Each row below holds a small network's activations on one record, seen along a few directions.
Here are examples, each followed by its value of one field, SUBA.
The largest differences between rows may come from other fields.
(in the rows, 500 means zero)
Strong random noise was added to every row along 22 fixed directions; ignore it. To show where, here is one row again and again, with new noise each time:
[512 437 513 693 441 610 519 458 616 614 400 435 634 439 454 401 465 386
 397 387 658 438 425 455 403 608 380 406 400 541 555 495 413 332 408 535
 490 451]
[446 309 646 846 449 508 663 670 538 513 580 529 486 525 653 357 359 713
 310 538 566 544 474 554 371 520 621 587 503 815 638 420 363 417 432 269
 516 513]
[526 425 512 395 496 544 736 484 405 522 263 519 414 582 557 592 503 649
 439 472 351 479 388 471 451 495 523 652 428 525 501 393 483 415 551 521
 593 545]
[541 247 352 489 427 357 425 373 603 489 451 326 410 375 615 589 484 471
 300 617 348 587 530 426 450 644 546 647 463 440 602 471 388 709 676 662
 573 387]
[507 490 425 582 287 442 487 266 458 359 613 452 556 375 531 414 626 402
 542 558 690 568 435 422 424 648 487 274 384 504 304 385 640 580 394 543
 434 640]
[468 469 449 287 743 488 447 507 492 501 338 380 511 555 684 335 593 346
 584 518 497 642 453 342 458 379 362 359 551 571 424 502 372 666 488 426
 342 424]
[303 490 488 408 565 708 654 150 480 761 243 503 630 570 618 407 774 626
 518 460 385 533 490 293 454 415 508 575 252 632 480 212 410 404 630 578
 524 484]
[448 613 421 547 521 387 774 387 704 349 382 712 340 399 359 248 271 457
 642 588 694 483 549 484 505 407 384 372 395 480 343 461 414 556 368 323
 496 698]
[608 471 556 550 499 412 572 376 498 303 381 518 614 339 230 294 367 457
 492 536 376 474 462 562 648 428 556 397 446 637 634 531 641 622 538 455
 414 689]
[500 609 231 486 510 352 721 559 515 325 491 600 133 368 555 450 455 425
 383 564 428 689 323 307 397 374 328 545 497 764 489 352 707 667 472 545
 512 488]
[519 541 545 518 516 616 384 375 427 486 404 529 546 365 346 544 573 487
 500 497 504 416 431 430 577 692 420 545 559 446 563 429 474 430 469 663
 608 482]
[547 599 494 414 640 389 452 298 456 424 623 480 694 380 490 433 379 390
 597 484 302 480 500 657 479 676 639 548 417 491 401 495 495 694 547 423
 448 499]
[513 490 475 494 445 647 639 447 467 508 489 442 521 629 389 603 449 685
 186 546 475 666 431 567 418 436 516 434 528 338 609 474 412 223 533 509
 519 339]
[529 468 608 565 522 619 441 737 477 579 581 504 390 775 504 591 616 449
 674 522 618 486 701 412 578 534 474 494 734 521 605 602 502 413 626 547
 583 349]
[458 383 494 759 355 453 612 634 624 340 416 502 593 464 518 727 328 420
 469 581 642 655 514 613 489 654 312 513 518 652 599 533 489 451 429 531
 494 360]
[466 547 544 507 346 444 337 577 414 319 491 477 665 425 592 783 611 546
 518 560 598 611 415 583 577 552 335 541 637 506 484 454 558 503 283 564
 506 523]
[515 511 506 291 547 507 661 588 515 420 419 329 499 592 440 399 272 343
 280 295 583 627 418 592 305 425 402 632 512 397 363 611 537 426 675 471
 223 371]
[467 345 493 408 580 426 291 514 543 379 424 472 259 331 511 386 401 444
 432 569 527 455 464 398 580 400 510 396 595 352 579 582 303 641 399 539
 447 573]
[422 614 510 394 634 524 490 512 574 402 368 477 332 385 453 719 480 193
 654 336 375 276 566 595 661 554 361 458 510 496 645 640 608 507 424 638
 543 416]
[579 717 366 487 403 447 401 344 685 538 395 375 640 507 392 458 587 596
 465 355 335 582 413 605 498 216 354 566 553 531 501 328 369 589 630 713
 393 605]
[636 510 616 581 414 574 357 881 378 566 697 384 604 558 551 648 554 573
 320 370 465 528 400 516 434 376 669 645 585 627 638 579 673 488 611 532
 502 419]
[502 580 482 347 653 545 408 674 454 551 388 484 463 496 597 557 534 427
 432 431 544 530 373 387 461 510 268 650 646 478 499 515 432 443 378 515
 537 365]
[648 682 365 377 500 438 379 463 410 350 642 500 531 507 468 580 464 636
 410 577 387 687 383 624 663 451 406 624 552 453 394 554 479 538 495 541
 449 616]
[379 276 681 442 437 539 449 389 444 393 358 529 466 421 466 452 451 444
 482 388 550 476 451 470 531 604 590 481 505 459 566 475 560 476 401 541
 439 666]

[488 629 408 548 472 297 412 466 703 507 337 571 483 322 334 438 465 351
 648 488 444 342 561 461 506 410 294 588 662 470 609 380 483 659 471 641
 560 469] | tekup
[538 391 471 356 537 414 391 482 530 575 264 435 551 278 492 422 349 379
 399 443 518 316 372 407 375 560 451 641 437 229 447 507 340 549 440 545
 499 460] | vum
[507 454 508 505 689 410 525 579 317 510 547 448 401 538 735 467 364 552
 630 547 280 287 446 626 416 516 616 623 470 617 372 491 229 588 621 498
 374 388] | meror
[457 529 548 420 684 380 574 518 498 395 390 350 338 515 490 267 466 374
 602 443 309 344 561 566 425 325 464 457 709 610 580 435 438 655 632 460
 303 382] | vum
[495 452 608 568 484 445 535 352 492 460 559 303 455 359 572 480 549 458
 283 354 346 256 477 686 395 763 535 525 565 527 656 452 527 421 352 433
 585 454] | rud
[448 579 559 436 571 589 661 483 401 452 513 518 467 514 482 248 399 527
 416 301 529 545 331 563 408 436 508 575 403 642 315 470 598 429 528 396
 259 652] | tido
[451 524 576 490 393 461 370 562 519 727 557 412 664 697 590 600 629 379
 649 438 585 292 706 505 425 500 427 613 645 315 530 502 459 336 513 566
 524 268] | taz
[536 568 488 518 569 367 432 734 517 604 515 608 337 513 559 483 496 382
 676 505 513 168 554 437 537 355 406 447 609 484 584 600 467 468 288 467
 606 462] | meror
[304 497 490 563 606 546 267 492 393 461 698 525 725 357 552 580 375 382
 535 713 595 546 582 543 646 482 503 468 355 482 469 675 396 476 515 546
 271 237] | feref
[391 485 495 671 474 518 595 557 518 573 451 433 589 526 597 508 495 668
 438 593 456 473 521 545 388 282 510 564 458 672 552 362 284 455 645 535
 405 294] | bukug
[646 611 454 512 422 439 425 484 505 555 665 514 494 507 428 442 539 526
 360 399 517 479 425 515 424 627 455 610 615 453 465 469 581 437 423 519
 603 567] | rukas
[600 357 465 420 473 477 724 438 511 427 377 424 403 623 489 600 471 377
 602 433 319 481 515 601 549 522 611 266 343 505 516 627 669 543 575 510
 468 619] | feref
[571 671 502 647 648 452 641 673 468 446 544 558 461 529 560 475 434 626
 677 565 406 445 465 639 428 516 487 542 593 706 410 412 353 603 516 356
 530 469] | kap
[488 660 376 363 520 511 629 383 459 322 482 593 286 281 420 564 321 546
 480 480 484 503 346 553 452 588 531 645 307 358 209 439 486 600 573 582
 496 624] | tilo
[559 508 440 414 345 437 471 551 600 518 334 469 530 576 480 614 496 513
 529 384 545 554 380 520 369 357 433 403 578 291 431 420 444 502 397 587
 492 604] | sut
[363 299 634 473 509 593 404 442 454 593 401 527 595 547 459 502 388 510
 485 380 351 502 456 511 448 402 727 497 476 449 655 450 423 447 590 619
 369 464] | geb
[579 444 489 635 451 308 368 466 382 384 633 534 342 475 412 445 330 373
 637 557 347 260 528 581 537 690 460 597 736 499 593 479 439 502 520 683
 449 423] | taz
[379 550 510 625 625 504 451 512 531 727 635 715 546 405 595 259 382 708
 416 538 493 476 397 417 289 377 689 505 456 486 512 313 241 470 280 267
 585 498] | kap
[522 341 556 575 426 501 519 601 462 630 485 447 311 480 493 283 510 303
 513 284 570 272 479 296 319 576 577 631 478 625 477 467 660 550 708 665
 428 499] | ketuf
[441 417 579 734 333 446 432 447 649 486 382 540 726 365 391 446 469 504
 559 516 689 508 524 541 475 619 394 526 551 525 517 393 441 531 415 535
 494 577] | tido
[431 548 528 339 719 633 640 409 421 617 368 528 605 618 546 691 368 318
 638 307 350 411 489 659 455 813 441 638 380 436 416 572 471 316 532 535
 504 306] | ketuf
[567 393 499 580 429 502 578 550 457 463 579 390 533 479 617 620 520 633
 338 557 448 651 424 518 314 648 695 534 471 558 478 401 520 609 600 446
 580 441] | sut
[459 550 505 510 490 374 578 448 572 507 505 667 559 560 351 398 403 621
 489 635 459 500 624 555 601 279 499 483 562 465 629 498 487 429 420 366
 532 544] | rukas
[232 455 495 426 554 602 560 475 579 557 561 482 316 486 783 555 611 337
 505 347 542 530 510 439 399 394 612 173 302 528 531 512 612 482 248 368
 477 502] | tilo
[494 426 553 584 409 484 754 372 407 383 497 337 597 446 306 455 342 383
 325 459 391 428 499 660 308 557 624 463 404 537 557 470 668 423 765 571
 315 272] | rud
[559 500 565 520 577 538 465 340 466 538 649 420 780 550 435 428 532 474
 336 538 408 575 640 611 677 736 453 651 510 599 652 636 601 361 538 370
 512 410] | pozu
[315 640 651 703 545 798 513 581 625 500 694 516 309 381 408 421 432 564
 369 213 674 507 421 584 285 490 723 360 506 536 495 404 448 437 493 458
 455 520] | tekup
[453 516 445 539 390 406 651 495 639 480 480 492 197 570 615 576 556 422
 641 385 495 319 571 559 424 465 458 332 524 501 498 445 520 484 356 528
 582 583] | bukug
[465 433 478 465 383 418 452 333 511 465 514 583 647 689 444 494 390 413
 575 365 356 712 494 632 618 519 413 600 534 599 540 503 647 436 507 618
 296 644] | geb
[585 408 604 439 413 464 637 576 524 375 457 411 488 591 488 573 504 544
 381 394 445 648 523 585 481 558 582 629 578 594 563 522 712 561 614 432
 519 602] | pozu

Here are new rows. What is SUBA for each?
[536 537 458 433 447 507 332 484 526 668 539 523 709 563 614 680 566 512
 550 337 371 603 423 526 488 540 539 630 441 505 485 454 538 530 462 593
 571 570] | bukug
[781 620 302 473 495 465 351 562 505 515 695 287 417 639 520 627 628 484
 565 504 230 511 565 579 693 413 519 567 501 585 485 663 544 692 856 712
 462 517] | sut
[476 582 703 387 494 454 506 423 490 389 499 382 756 411 545 391 612 442
 568 333 683 435 454 657 353 595 583 290 495 423 276 468 603 590 260 233
 425 702] | rukas
[390 612 604 481 500 615 568 340 538 394 436 559 771 493 416 569 644 670
 479 466 498 851 450 578 465 524 546 383 563 631 529 277 616 551 412 384
 537 592] | bukug
[453 431 437 539 454 393 421 346 556 612 445 716 604 529 354 360 411 571
 572 726 488 482 655 410 742 359 408 624 471 432 605 528 398 418 512 544
 503 560] | feref
[682 514 468 362 695 589 664 498 457 470 303 127 553 312 450 473 503 499
 208 556 381 317 423 568 472 487 528 497 277 410 448 678 392 547 772 454
 450 316] | geb
[481 460 548 544 500 495 448 303 322 455 444 491 534 373 334 334 502 516
 381 648 444 265 540 448 689 551 364 668 531 523 638 497 469 303 554 623
 443 409] | pozu
[380 604 470 265 429 397 542 334 523 400 514 329 314 450 720 727 734 560
 517 477 407 385 598 631 482 510 527 582 493 324 348 413 523 619 495 525
 564 545] | geb
[442 752 505 267 538 556 662 317 689 424 354 531 484 450 266 485 542 448
 464 251 491 738 441 485 271 503 519 479 618 363 443 252 690 628 542 476
 582 554] | taz
[530 592 540 416 502 446 728 579 500 466 292 292 593 548 521 719 443 508
 526 386 325 262 491 816 398 381 479 503 456 410 480 535 438 434 575 496
 438 364] | ketuf
[464 572 465 619 651 472 651 363 488 413 571 645 334 451 363 415 332 532
 561 630 298 346 545 615 565 437 618 254 464 564 645 492 395 448 446 444
 539 453] | rukas
[518 856 342 578 501 577 457 507 658 664 791 514 377 399 587 464 652 572
 475 467 661 369 532 474 483 421 476 462 349 399 323 501 440 469 356 386
 669 576] | vum
[587 299 583 501 442 374 639 600 304 515 395 518 657 638 728 571 600 461
 743 584 376 439 438 423 392 515 676 269 452 630 533 420 663 574 333 327
 567 544] | taz
[388 422 492 450 606 743 282 411 423 644 605 496 490 464 549 326 480 522
 434 489 631 519 499 367 668 452 575 593 226 444 337 666 338 426 672 596
 282 569] | kap
[477 406 617 522 628 569 469 672 608 576 337 504 463 574 503 554 570 508
 593 477 468 522 626 411 569 458 528 581 620 656 679 528 442 613 662 526
 612 438] | rukas
